These are the activations of a small neural network, seen along a few directions. Each row is one input.
In each table, some parts of the input vary, and every possible input appears once, in random order.
A made-up example of a description, with smaller parts first: ring(8) and (point or line(11) or (values(3) and line(6))).
Shared parts are said once, and a part with two or three values counts as separate values.
In the rows, 128 means zero.

Other details of the inputs vary at random and push rows far along two fixed directions, the same in every table; ignore that.
To show where, the next rows are all for the same input, with only those details redrawn:
[124  94 105 126 122 127 148 124 124 111 149 145 120 126  90]
[129  85 121 104 111 120 144 113 121 103 139 145 134 129  95]
[116  55 138 119  87  79 172 104  93  51 128 141 157 147  98]
[140 121  97  98 138 165 119 128 153 158 153 148 103 109  92]
[108  58 126 138  92  80 178 112  92  51 135 142 148 146  93]
[117  85 110 136 115 112 159 122 113  92 145 144 128 132  91]

A family of inputs:
x1: [160 145 129  81 199 155  65  91 146 162 111 140 134 129 143]
x2: [114 134 109 208 150 103 185 172  98 129 129 141 116 138 131]
x3: [141 116 154 102 145 103 102  92 113  95 105 128 176 149 145]
x4: [163  74 216  28  93  68  99  54  93  47  70 124 231 163 164]
x5: [117 157 135 139  93 118 113 155 137 119 105  94 138  94 121]
x6: [117 123 107 175 192 106 118 109 106  97 122 136 136 152 134]
x7: [152 134 110  91 109 171 111 139 158 149 155 139 119 106 101]
x8: [128  51 154  89  81  81 162  93  96  56 119 141 167 146 104]
x9: [162  73 216  29  91  66  99  56  93  44  70 123 233 165 166]
x10: [ 91  76 160 128  93  81 161 101  95  70 125 131 135 174 176]
x11: [130 156 137  86 126 145  84 136 154 171  95 107 120  83 122]
x12: [131 144 143  73 119 165  93 116 164 174 137 131  99 134 178]
x13: [154 129 120  68 120 174 102 128 162 161 147 141 119 105 103]
x14: [110 160 127 151  95 118 115 159 138 120 109  93 133  93 118]
x15: [120 125 126  74 146 164 100 103 154 181 134 141  86 139 176]
x16: [118 193 152 213  88 114 141 149 123 130 114  58 147 111 118]
x17: [147 120 109  83 142 168 108 120 156 156 147 147 103 109  98]
x18: [154 172 127 176 101 160 148 134 137 157 165  98 131 127  95]
x19: [136  86 148  89  88 114 141 113 118  87 131 136 154 130 106]
x20: [164 175 189 153  91 118 158 135 110 148 110  94 174 144 146]
x21: [ 66 114  81 208 153 118 164 138 114 120 161 140  71 158 156]
x22: [132 167 142  83 112 151  75 144 162 166 100  99 129  81 127]
x23: [132 157 144  81 134 147  74 132 156 166  90 103 120  86 130]
x24: [117 163 158 182 105 131 150 113 125 147 150  97 117 165 169]
x25: [131 168 106 184 148 140 155 185 128 161 138 137 109 119 131]
x26: [159 143 119  82 195 153  70  92 143 164 113 142 138 129 138]
x27: [143 170 119 147 147 151 134 177 140 175 131 136 114 115 139]
x28: [167 168 145  89 123 158 111 158 153 178 116 132 134 110 145]
x29: [ 90 104 144 158  93  66 149 136  94  68  89 100 153 119 118]
x30: [ 55 125  64 250 171 121 171 154 114 115 173 139  52 158 150]
x31: [135 167 141  87 113 151  79 145 159 165 101 101 129  81 125]
x32: [119  79 145 139 150  60 136  80  76  48  98 133 186 171 141]
x33: [ 48  92  87 249 148  83 194 139  86  69 160 139  78 175 154]
x34: [155  86 160  49  68 124 121 108 129  89 124 135 169 127 116]
x35: [160 114 126  42 125 169  98 108 160 166 137 146 121 107 102]
x36: [120 160  90 214 177 134 165 183 120 159 140 143  88 124 128]
x37: [ 88 167  83 212 159 131 129 177 132 144 127 109  82  93 108]
x38: [180 200 160 120 154 164  79  92 144 179 126  94 162 137 145]
x39: [121 143 110 198 162 117 166 171 111 137 129 139 108 134 134]
x40: [145 159 112 145 164 147 139 165 134 183 125 142 108 119 138]
x41: [117 150 112 204 120 110 175 184 113 116 136 131 126 130 128]
x42: [131 143 142  72 121 167  93 115 163 174 138 132  97 134 181]
x43: [ 92 115 126 148 121 120 142 125 123 117 144 132 102 155 169]
x44: [113  91 101 158 130 114 163 129 112  93 150 146 114 132  92]
x45: [143 159 107 130 187 151  86 121 140 151 132 136 132 127 133]
Changing only one part turns x12 into x9. The same change can be made to x21. Which row results?
Answer: x32
Describe the family of inputs behind these rows.
Answer: values(5) and (point or (values(2) and line(4)))
Which other rows does x10 become when the line(4) part takes its other values? List them by row number.
Answer: x15, x33, x42
Which other rows agree with x41 in the values(5) part? List them by row number.
Answer: x2, x20, x25, x27, x28, x36, x39, x40
Which other rows does x9 become when the values(2) part takes its other values? List them by row number.
Answer: x4
